These are the activations of a small neural network, seen along a few directions. Each row is one input.
Each table varies a few parts of the input and shows all the possible inputs, shuffled.
A made-up example of a description, with smaller parts first: one of 5 places around a ring, together with either a single point or one of 11 places along a line or (one of 3 separate values, together with one of 4 places along a line).
Shared parts are said once, and a part with two or three values counts as separate values.
(in the rows, 128 means zero)

Other details of the inputs vary at random and push rows far along two fixed directions, the same in every table; ignore that.

A family of inputs:
row 1: [ 78 169  85 180 125 119 100 144 141 104  59 114  70  83 131]
row 2: [130 134 144 122 138 117 136 115 127 126 162 130 127 136 113]
row 3: [145 110 136 120 143 122 135 124 128 121 132 114 142 122  99]
row 4: [145  87 122 104  85 197 113 128 123 137  85 155 145 143 216]
row 5: [136 129 138 121 147 116 127 120 135 130 138 116 149 144 107]
row 6: [133 122 141 125 144 116 123 111 136 125 144 111 141 139 114]
row 7: [139 121 139 127 134 127 137 133 123 111 162 128 126 122 108]
row 8: [130 117 143 129 139 110 125 133 128 131 141 109 151 140 112]
row 9: [131 135 142 122 128 110 131 125 123 128 168 124 133 132 118]
row 10: [142 121 139 117 136 124 148 128 119 122 150 132 129 119  99]
row 11: [137 124 142 127 141 109 130 130 140 138 136 112 148 145 110]
row 12: [138 120 123  95  85 193 135 124 116 150  98 177 138 159 219]
row 13: [142 108 136 124 141 125 122 125 131 120 137 115 143 126  97]
row 14: [ 62 188  94 177 117 106 113 151 128 126  74 131  67  95 135]
row 15: [134 136 144 124 134 111 142 134 130 139 155 131 134 142 110]
row 16: [ 79 185  70 174 128 110 126 136 132 129  74 136  63  86 130]
row 17: [136 120 141 124 133 125 130 132 124 120 160 131 128 121 107]
row 18: [134 123 140 125 135 109 119 121 132 127 150 105 148 135 117]
row 19: [152  93 101 102  95 188 133 119 122 152  81 156 149 149 220]
row 20: [138 120 138 121 133 128 135 129 122 121 155 133 129 123  98]
Each input here is: one of 2 separate values, together with either a single point or one of 4 places along a line or one of 5 places around a ring.
The inputs of row 12 and row 5 match in every part but the choice among 2 separate values. If row 14 is changed in the same way as row 12 into row 5, which row does it become? -> row 8
Change only the place on the line of 4 in row 20. List by row number the other rows that result. -> row 7, row 10, row 17

A family of inputs:
row 21: [129 124 127 129 119 133 116 135 129 130 118 121 136 128 135]
row 22: [188  69 182  88 152 126 153 122 126 129 198 112 197 162  84]
row 23: [102 159 119 161 154  82 126 139 131 103 131 103  98  88  61]
row 24: [131 126 114 129 136 136 127 120 134 133 114 130 131 133 135]
row 25: [132 124 124 132 127 137 112 125 138 125 118 123 131 132 136]
row 26: [128 125 115 126 124 135 134 121 121 130 126 137 121 118 133]
row 27: [126 122 132 130 120 133 118 138 133 132 113 127 131 133 130]
row 28: [129 134 122 124 119 130 137 123 123 135 136 134 119 124 141]
row 29: [131 130 114 127 130 141 132 122 128 125 125 140 120 127 131]
row 30: [120 127 130 131 125 123 120 123 128 134 125 122 131 134 148]
row 31: [130 128 125 127 125 139 138 134 122 134 122 145 121 127 126]
row 32: [129 121 131 128 123 139 133 138 124 121 116 137 119 121 129]
row 33: [123 136 127 132 124 137 124 126 130 122 136 133 119 134 142]
row 34: [127 124 135 127 119 141 123 140 126 128 126 137 121 125 130]
row 35: [129 121 116 128 130 129 128 120 126 137 115 127 131 126 135]
row 36: [130 121 124 128 124 133 126 133 126 124 110 120 134 124 134]
row 37: [126 125 128 127 118 136 121 137 123 124 127 134 126 120 135]
row 38: [129 119 124 130 120 130 114 125 129 129 118 120 131 126 137]
row 39: [119 147 151 149 178  52 129 133 136 116 185  83 138 122  35]
row 40: [123 132 128 133 130 130 119 123 136 128 125 125 131 141 145]
row 41: [119 131 136 131 122 127 125 136 131 135 122 129 132 142 139]
row 42: [131 116 123 130 126 133 124 122 127 125 112 117 131 121 136]
row 43: [121 134 137 132 117 133 130 137 124 129 132 140 122 135 137]
row 44: [127 137 129 128 119 130 140 135 126 136 128 145 119 131 134]
row 45: [126 121 126 129 118 135 119 126 126 124 129 131 123 116 137]
row 46: [145 103 137 115 125 141 136 120 120 121 142 129 140 122 133]
row 47: [ 76 193 122 161 154  78 113 121 135 110 115 111  79  90  63]
row 48: [128 136 123 126 124 123 132 131 128 140 121 128 134 133 141]
row 49: [130 135 120 127 132 128 129 122 138 135 121 130 129 137 143]
row 50: [134 120 121 130 131 138 123 124 134 119 111 121 129 129 135]
row 51: [127 132 122 127 126 121 130 121 129 140 121 126 129 130 145]
row 52: [118 140 138 115 126 131 119 112 127 132 112 128 130 137 133]
row 53: [129 125 125 127 126 140 118 128 134 119 129 134 121 124 135]
row 54: [119 129 128 129 116 130 126 125 122 126 138 131 120 128 144]
row 55: [129 125 117 126 129 130 130 130 124 136 114 129 135 130 133]
row 56: [119 136 129 132 116 129 127 135 120 126 133 135 123 130 142]
row 57: [125 134 128 126 125 124 135 134 132 141 117 134 129 138 137]
row 58: [132 139 120 125 124 136 135 124 132 129 134 137 119 132 138]
row 59: [129 138 123 125 118 129 138 133 121 134 133 138 122 128 138]
row 60: [128 128 117 125 124 135 135 132 118 130 124 141 124 123 131]
row 61: [177  85 163  98 153 130 146 116 125 114 194 118 168 146  93]
row 62: [127 125 123 127 129 135 134 133 131 139 112 133 134 132 128]
What is each input in this table made of? -> one of 2 separate values, together with either a single point or (one of 4 places along a line, together with one of 5 places around a ring)
The inputs of row 45 and row 38 match in every part but the choice among 2 separate values. If row 44 is changed in the same way as row 45 into row 38, which row does it become? -> row 57
The inputs of row 32 and row 22 match in every part but the choice among 2 separate values. If row 34 is changed in the same way as row 32 into row 22, which row does it become? -> row 27
Change only the place on the ring of 5 in row 33. List by row number the other rows that result. -> row 29, row 53, row 58, row 61
Change only the choice among 2 separate values in row 62. List by row number the other rows that result. -> row 31
Change only the choice among 2 separate values in row 59. List by row number the other rows that result. -> row 48
